Each row below holds a small network's activations on one input, seen along a few directions.
In each table, some parts of the input vary, and every possible input appears once, in random order.
A made-up example of a description, with smaller parts first: one of 3 separate values, together with either a single point or one of 9 places around a ring or (one of 4 places along a line, together with one of 8 places around a ring).
Shared parts are said once, and a part with two or three values counts as separate values.

Other details of the inputs vary at random and push rows far along two fixed directions, the same in every table; ignore that.
To show where, the next rows are all for the same input, with only those details redrawn:
-.02	-.25	.32	-.21	-.08	.23	.05	-.07	.29	.22	.17	-.07	-.11	.31	-.21
.11	.29	-.50	.01	.09	-.26	.14	.25	-.33	-.21	-.17	.01	-.08	-.26	-.02
-.01	-.26	.33	-.21	-.08	.23	.05	-.07	.29	.22	.18	-.06	-.11	.32	-.21
.15	.14	-.27	-.21	.03	.11	-.14	.21	-.16	-.46	-.03	.05	-.45	-.36	.32
.12	.30	-.53	.01	.10	-.25	.13	.24	-.35	-.24	-.17	.02	-.10	-.29	.01
.11	-.14	.17	-.40	-.06	.47	-.31	.08	.15	-.38	.18	.04	-.63	-.17	.40
-.01	-.25	.32	-.22	-.08	.22	.05	-.07	.28	.23	.17	-.08	-.11	.32	-.22
.00	-.24	.31	-.20	-.07	.22	.06	-.06	.27	.22	.17	-.06	-.10	.33	-.22

Table:
x1: .02	.19	-.33	.04	.02	.25	-.37	-.01	-.06	-.39	-.01	.12	-.05	-.45	.63
x2: -.05	-.37	.60	.13	-.07	.10	-.08	-.14	.17	.15	.03	.02	.01	.16	-.21
x3: .01	.39	-.38	.04	.08	-.35	.11	.14	-.42	-.28	.01	.00	.31	-.23	.51
x4: -.08	-.28	.21	-.05	-.06	.30	-.17	-.15	.42	.30	.16	.01	-.12	.24	-.28
x5: -.16	.16	-.42	.51	.10	-.38	.27	-.05	-.15	.50	-.12	.01	.85	.04	-.40
x6: -.05	.06	.23	.11	.02	-.48	.19	-.03	-.22	.00	-.12	-.04	.20	.17	-.02
x7: -.08	.22	-.09	.44	.09	-.66	.39	-.09	-.29	.29	-.39	-.06	.54	.15	-.49
x8: .13	.08	.03	.02	.06	-.05	-.16	.14	-.31	-.54	-.21	.10	-.32	-.46	.39
x9: -.09	-.30	.35	.04	-.08	.33	-.06	-.15	.28	.29	.30	.00	.29	.16	.03
x10: .04	-.07	.01	-.27	-.08	.51	-.51	-.04	.30	-.31	.09	.05	-.63	-.16	.39
x11: .03	.04	-.05	.20	.07	.03	-.37	.06	-.16	-.43	-.22	.17	-.32	-.51	.29
x12: .13	.28	-.34	-.16	.02	.08	-.17	.11	-.13	-.41	-.08	.03	-.43	-.31	.35
x13: -.02	-.30	.26	-.10	-.09	.24	-.04	-.08	.32	.27	.21	-.04	-.10	.26	-.28
x14: .00	.28	-.34	.37	.11	-.38	-.08	.04	-.32	-.26	-.44	.09	.05	-.36	.05
x15: -.10	-.15	.37	-.07	-.09	.34	-.01	-.27	.30	.28	.24	-.07	.29	.30	.11
x16: -.06	.26	-.31	.08	.05	-.68	.48	.07	-.22	.33	-.07	-.13	.44	.34	-.42
x17: -.08	-.26	.41	-.09	-.08	.32	.03	-.15	.23	.23	.27	-.04	.28	.23	.09
x18: -.01	.17	-.36	.18	.08	-.50	.48	.09	-.20	.38	-.17	-.09	.42	.21	-.61
Describe the family of inputs behind these rows.
Answer: one of 3 separate values, together with either a single point or one of 5 places around a ring
The inputs of x14 and x1 match in every part but the choice among 3 separate values. If x2 is changed in the same way as x14 into x1, which row does it become?
Answer: x9
Which other rows does x15 become when the choice among 3 separate values takes its other values? List them by row number.
Answer: x7, x12
Which other rows does x4 become when the place on the ring of 5 takes its other values? List them by row number.
Answer: x10, x12, x13, x18

Table:
x19: .08	-.23	.04	-.57	-.10	.51	-.12	.16	.35	-.08	.36	-.05	-.50	.08	.14
x20: .03	-.35	.57	-.23	-.11	.91	-.28	-.17	.37	-.17	.21	.06	-.22	-.06	.40
x21: .03	-.17	.17	-.20	-.11	.63	-.41	-.17	.40	-.16	-.05	-.01	-.54	-.01	.15
x22: .17	.21	-.59	-.20	.10	-.23	.03	.45	-.30	-.32	.13	.01	-.33	-.28	.04
x23: -.18	-.15	-.08	.37	.06	-.42	.15	-.07	.16	.64	-.04	-.01	.36	.36	-.85
x24: -.26	-.24	.23	.22	-.05	-.20	.04	-.21	.15	.63	.27	-.11	.69	.48	-.22
x25: .07	.13	-.46	.17	.13	.05	-.04	.21	-.31	-.28	-.11	.17	.14	-.65	.31
x26: .11	-.28	.51	-.01	-.09	.46	-.23	-.07	.11	-.17	.20	.10	-.23	-.15	.35
x27: .12	.48	-.59	.15	.17	-.24	-.08	.09	-.37	-.38	-.43	.06	-.30	-.50	.09
x28: .16	.40	-.62	.33	.10	-.45	-.07	.13	-.39	-.32	-.36	.10	-.22	-.44	-.05
x29: -.28	-.14	.08	.18	-.06	-.06	.16	-.23	.30	.60	.20	-.07	.74	.46	-.18
x30: -.14	.06	.16	.34	-.04	-.49	.29	-.27	.06	.60	.08	-.09	.85	.51	-.38
x31: -.04	.14	-.05	-.10	.07	-.36	.66	-.02	.02	.61	-.01	-.20	.31	.60	-.76
x32: -.05	-.07	.29	-.23	-.12	.61	-.36	-.24	.33	-.19	.22	.02	-.05	.09	.65
x33: -.12	-.03	.43	-.17	-.09	.37	-.23	-.28	.26	-.05	.20	-.03	-.03	.14	.53
x34: .19	-.16	.26	-.48	-.10	.32	-.09	.08	.19	-.15	.32	-.06	-.64	.15	.15
x35: .04	.31	-.86	.26	.10	-.27	-.08	.21	-.24	-.24	-.34	.09	-.11	-.51	-.04
x36: -.01	-.41	.43	-.02	-.06	.42	-.29	.02	.17	-.04	.33	.13	-.06	-.18	.19
x37: .08	-.35	.69	-.68	-.14	.30	-.12	.03	.23	-.24	.22	-.04	-.75	.27	.11
x38: -.22	-.21	.55	.15	-.04	-.41	.21	-.29	.08	.41	-.07	-.13	.57	.57	-.21
x39: .07	.34	-.38	.23	.13	-.62	-.05	.17	-.49	-.45	-.57	.11	-.28	-.42	-.07
x40: .22	.49	-.82	-.20	.10	-.15	.27	.35	-.37	-.34	-.19	-.02	-.19	-.27	.08
x41: .07	.42	-.42	.31	.10	-.18	.15	.19	-.57	-.33	-.32	.02	.18	-.58	.18
x42: -.13	-.18	.47	.37	.06	-.48	.48	-.07	-.13	.41	-.23	-.04	.63	.32	-.62
Describe the family of inputs behind these rows.
Answer: one of 4 places along a line, together with either a single point or one of 5 places around a ring
Which other rows does x27 become when the place on the ring of 5 takes its other values? List them by row number.
Answer: x21, x23, x28, x35
A walk changes only the place on the ring of 5. It starts at x24 and steps to x30. List the rest of the walk in order.
Answer: x33, x32, x29

Table:
x43: .01	.17	-.36	.18	.07	-.41	.29	.09	-.18	.20	-.19	-.04	.21	.07	-.45
x44: .24	.14	-.16	-.43	.00	.42	-.49	.25	-.14	-.90	.07	.12	-.91	-.61	.88
x45: -.08	-.27	.40	.00	-.08	.30	-.17	-.20	.29	.15	.14	.01	.04	.16	.04
x46: .04	.06	-.07	.00	.03	-.11	.04	.07	-.11	-.10	-.06	.01	-.06	-.07	.01
x47: -.01	-.18	.25	-.22	-.08	.24	.00	-.07	.26	.16	.19	-.06	-.15	.27	-.10
x48: .03	.05	-.15	.03	.03	-.07	.01	.06	-.07	-.04	-.07	.02	-.05	-.08	-.08
x49: .22	.47	-.64	-.07	.12	-.05	-.31	.34	-.54	-.93	-.18	.16	-.47	-.85	.85
x50: -.03	-.27	.41	-.15	-.08	.25	-.09	-.11	.27	.11	.11	-.03	-.18	.20	-.08
x51: -.04	-.23	.29	-.15	-.08	.28	-.06	-.10	.30	.17	.17	-.03	-.10	.22	-.09
x52: -.03	-.08	.09	-.04	-.03	.15	-.07	-.05	.13	.05	.08	.00	-.01	.05	.03
x53: .08	.12	-.16	-.05	.03	-.14	.05	.13	-.15	-.17	-.08	.00	-.18	-.11	.01
x54: -.06	-.08	.15	.02	-.03	.14	-.07	-.11	.10	.08	.11	.00	.16	.05	.12
x55: -.04	.22	-.29	.38	.09	-.43	.21	.01	-.28	.12	-.24	.02	.45	-.09	-.20
x56: -.03	-.05	.09	-.06	-.02	.11	-.02	-.05	.09	.07	.10	-.02	.05	.08	.04
x57: .00	.23	-.39	.16	.09	-.38	.30	.11	-.24	.15	-.13	-.03	.32	.01	-.27
x58: -.05	-.08	.12	.04	-.03	.18	-.12	-.10	.12	.04	.08	.03	.09	-.01	.13
x59: -.01	-.24	.35	-.18	-.08	.21	-.05	-.08	.27	.11	.10	-.04	-.25	.23	-.15
x60: -.03	.21	-.24	.31	.09	-.40	.17	.03	-.29	.04	-.19	.02	.40	-.11	-.07
x61: -.05	-.07	.18	.03	-.03	.08	-.05	-.10	.06	.03	.07	.00	.16	.05	.15
x62: -.03	-.24	.38	-.21	-.08	.25	-.05	-.10	.26	.10	.19	-.05	-.11	.24	.00
x63: .01	-.07	.03	-.12	-.03	.10	.02	.00	.14	.09	.07	-.04	-.13	.12	-.13
x64: -.04	.22	-.32	.32	.10	-.49	.29	.04	-.27	.19	-.26	-.02	.40	.00	-.35
x65: -.03	.20	-.27	.25	.09	-.46	.27	.06	-.27	.13	-.20	-.02	.36	.00	-.24
x66: -.06	-.22	.31	-.06	-.06	.23	-.11	-.13	.26	.14	.11	-.01	-.05	.17	-.05
The inputs of x47 and x59 match in every part but one. If x56 is changed in the same way as x47 into x59, which row does it become?
Answer: x64
Describe the family of inputs behind these rows.
Answer: one of 4 places along a line, together with one of 6 places around a ring
Which other rows does x46 become when the place on the ring of 6 takes its other values? List them by row number.
Answer: x48, x50, x51, x57, x62

Table:
x67: -.12	.05	.00	.23	.02	-.34	.29	-.11	-.04	.40	-.05	-.07	.55	.29	-.33
x68: .05	-.05	.20	-.19	-.05	.32	-.37	-.01	.04	-.44	.11	.07	-.38	-.25	.61
x69: .02	-.28	.42	-.32	-.10	.31	-.13	-.05	.28	-.01	.20	-.04	-.39	.21	.02
x70: .02	-.34	.49	-.23	-.10	.54	-.38	-.07	.27	-.23	.24	.07	-.41	-.08	.38
x71: -.07	-.10	.24	-.06	-.05	.16	-.07	-.13	.15	.08	.13	-.02	.09	.14	.13
x72: -.02	-.11	.19	-.08	-.03	-.10	.21	-.03	.09	.22	.00	-.08	.02	.30	-.35
x73: -.06	.08	-.09	.07	.01	-.08	.08	-.05	-.02	.11	.02	-.02	.28	.07	.03
x74: -.01	-.04	.01	.09	.02	-.02	.03	.01	-.03	.05	.01	.02	.13	-.05	-.04
x75: -.04	-.22	.51	-.15	-.09	.31	-.20	-.17	.23	-.06	.14	.00	-.15	.12	.26
x76: -.03	.01	.01	.11	.01	-.13	.05	-.05	.00	.10	-.14	-.01	.05	.07	-.20
x77: .08	.30	-.47	.15	.10	-.27	-.06	.16	-.33	-.32	-.25	.08	-.11	-.38	.13
x78: -.03	.01	-.05	.06	.01	-.05	-.02	-.03	.03	.07	-.06	.00	.00	.02	-.11
x79: .18	.48	-.77	.02	.14	-.35	.09	.35	-.52	-.46	-.23	.05	-.19	-.49	.19
x80: -.03	.03	-.09	.07	.01	-.05	.02	-.04	.03	.11	-.06	-.01	.06	.05	-.14
x81: -.10	.08	-.22	.24	.03	-.30	.29	-.08	.02	.47	-.10	-.07	.46	.27	-.52
x82: .18	.30	-.47	-.14	.08	-.08	-.10	.30	-.33	-.55	-.11	.07	-.44	-.47	.35
x83: -.02	-.02	-.07	.08	.01	.02	.07	.00	.00	.13	.05	.00	.21	-.01	-.07
x84: -.02	-.11	.18	.09	-.01	.00	.05	-.04	.01	.09	-.02	.01	.11	.03	-.11
x85: .03	.05	-.15	-.09	.00	-.06	.17	.07	.01	.12	.05	-.06	.02	.13	-.19
x86: -.03	-.14	.14	.01	-.03	.14	-.02	-.05	.10	.11	.09	.01	.09	.04	-.03
The inputs of x83 and x70 match in every part but one. If x81 is changed in the same way as x83 into x70, which row does it become?
Answer: x77
Describe the family of inputs behind these rows.
Answer: one of 4 places along a line, together with one of 5 places along a line
Which other rows does x71 become when the place on the line of 5 takes its other values? List them by row number.
Answer: x67, x68, x73, x75
Which other rows does x85 become when the place on the line of 5 takes its other values? List them by row number.
Answer: x69, x72, x79, x82
